A small network was shown many inputs. Here are its activations along a few directions, one row for each input.
In each table, some parts of the input vary, and every possible input appears once, in random order.
A made-up example of a description, with smaller parts first: one of 3 separate values, together with either a single point or one of 11 places around a ring or (one of 6 places along a line, together with one of 8 places around a ring).
Shared parts are said once, and a part with two or three values counts as separate values.

Other details of the inputs shift rows strongly along two fixed directions, in all tables alike. That doesn't count.

Rows:
x1: [ -7  15 -14 -12   0 -11 -26  -8 -11  -1  -9]
x2: [ -6  20  -2  24  -5 -42  27  30   2   4 -13]
x3: [-18   9  18  -3  -4  16 -14  -4 -10 -20  -1]
x4: [ -1  16  -5  -3  -3 -22 -20   1 -14 -14   2]
x5: [ 13 -39  15   4   7  35  33 -16  12   1  25]
x6: [ 11 -31  15  -3   8  46  23 -22  24  22  12]
x7: [  6  10  -7  -4  -6  -7 -25  11  -1   6 -11]
x8: [  7 -29   1   0   7  26  26  -3  16  10   9]
x9: [ -4  22  -4   0  -5 -23 -20  -8 -16  -9  -5]
x10: [-21   6   5 -14   0  24 -24  -2  -6 -13  -8]
x11: [  2   7  -2  -6  -2  -8 -16  -3 -12 -16  10]
x12: [  9  -5  -7 -10  -1   9 -20   3   0  -1  -2]
x13: [  7  -5  -1  -4  -2  -1 -15  -1 -11 -14  11]
x14: [ -4   9 -16 -14   1 -11 -25   1 -10  -6  -3]
x15: [  1  28  11  25  -8 -34  18  24  11  18 -20]
x16: [  4  -8 -13 -15   1   8 -24   0  -7  -7   4]
x17: [  4 -34  16   1  10  36  34 -40   8   3  25]
x18: [ -2  -2 -11 -15   3   3 -15  -2  -4  -5   4]
x19: [-18  18  -6  30   2 -39  59  23  20  31 -29]
x20: [ -9  -7  -3  22   5 -12  60  20  21  25 -11]
x21: [ 13   1   7  -2  -5   4 -20  -3  -6  -4   5]
x22: [ 13  -2   4  -3  -3   3 -18   0  -7 -10   6]
Each input here is: one of 2 separate values, together with either a single point or one of 10 places along a line.
Question: The inputs of x7 and x21 match in every part but the choice among 2 separate values. If x12 is changed in the same way as x7 into x21, which row does it become?
Answer: x22
Question: Which other rows does x9 become when the choice among 2 separate values takes its other values? List them by row number.
Answer: x1
Question: Which other rows does x17 become when the choice among 2 separate values takes its other values? List them by row number.
Answer: x19

Rows:
x23: [  4 -19  10 -10   5  29  -2 -28  -4 -11  22]
x24: [  1  11  -6  19  -4 -29  23  19   5  11 -13]
x25: [ 12   0  -4   3  -2 -11  -4   9   0   2   4]
x26: [  2  17 -10   9  -5 -28   3  30   7  14 -18]
x27: [ 12  -1  -7  -7  -2  -6 -21   2  -8  -6   5]
x28: [  3 -18  -2   0   5  17  19  -5  12  13   2]
x29: [ -3  10  -5 -20  -2   8 -46  -8 -16 -17   2]
x30: [ -1   4  -9  -7   0  -2 -14   2  -1   3  -5]
x31: [  6   2  -6  -7   0  -5 -20  -5 -10  -7   5]
x32: [ -9 -12  14   6   3  21  24  -6   8   2   2]
x33: [ -4  17  -4   9  -2 -26   6  11  -2   1  -9]
x34: [  7 -20  -1  -1   5  17  19  -1  14  14   3]
x35: [ -2 -15  13  -3   4  22   9 -20  -3  -9  17]
x36: [ -6  16  -2  11  -4 -26   8  11  -3   0  -9]
x37: [ -9  11   0  -9  -2   3 -25  -2 -11 -12  -3]
x38: [ -3 -16   2  -3   7  20  17 -12  10   7   4]
x39: [  5   8   5  -6  -4   4 -28  -3  -5  -4  -2]
x40: [ -7   9  -5  -6  -2  -5 -15   3  -4  -3  -7]
x41: [-9 -3 16 22  0 -3 46  4 10  5 -1]
Question: What is each input in this table made of?
Answer: either a single point or (one of 2 separate values, together with one of 9 places along a line)
Question: Which other rows does x32 become when the place on the line of 9 takes its other values? List them by row number.
Answer: x26, x28, x29, x30, x34, x37, x38, x40
Question: Which other rows does x27 become when the choice among 2 separate values takes its other values? List them by row number.
Answer: x34
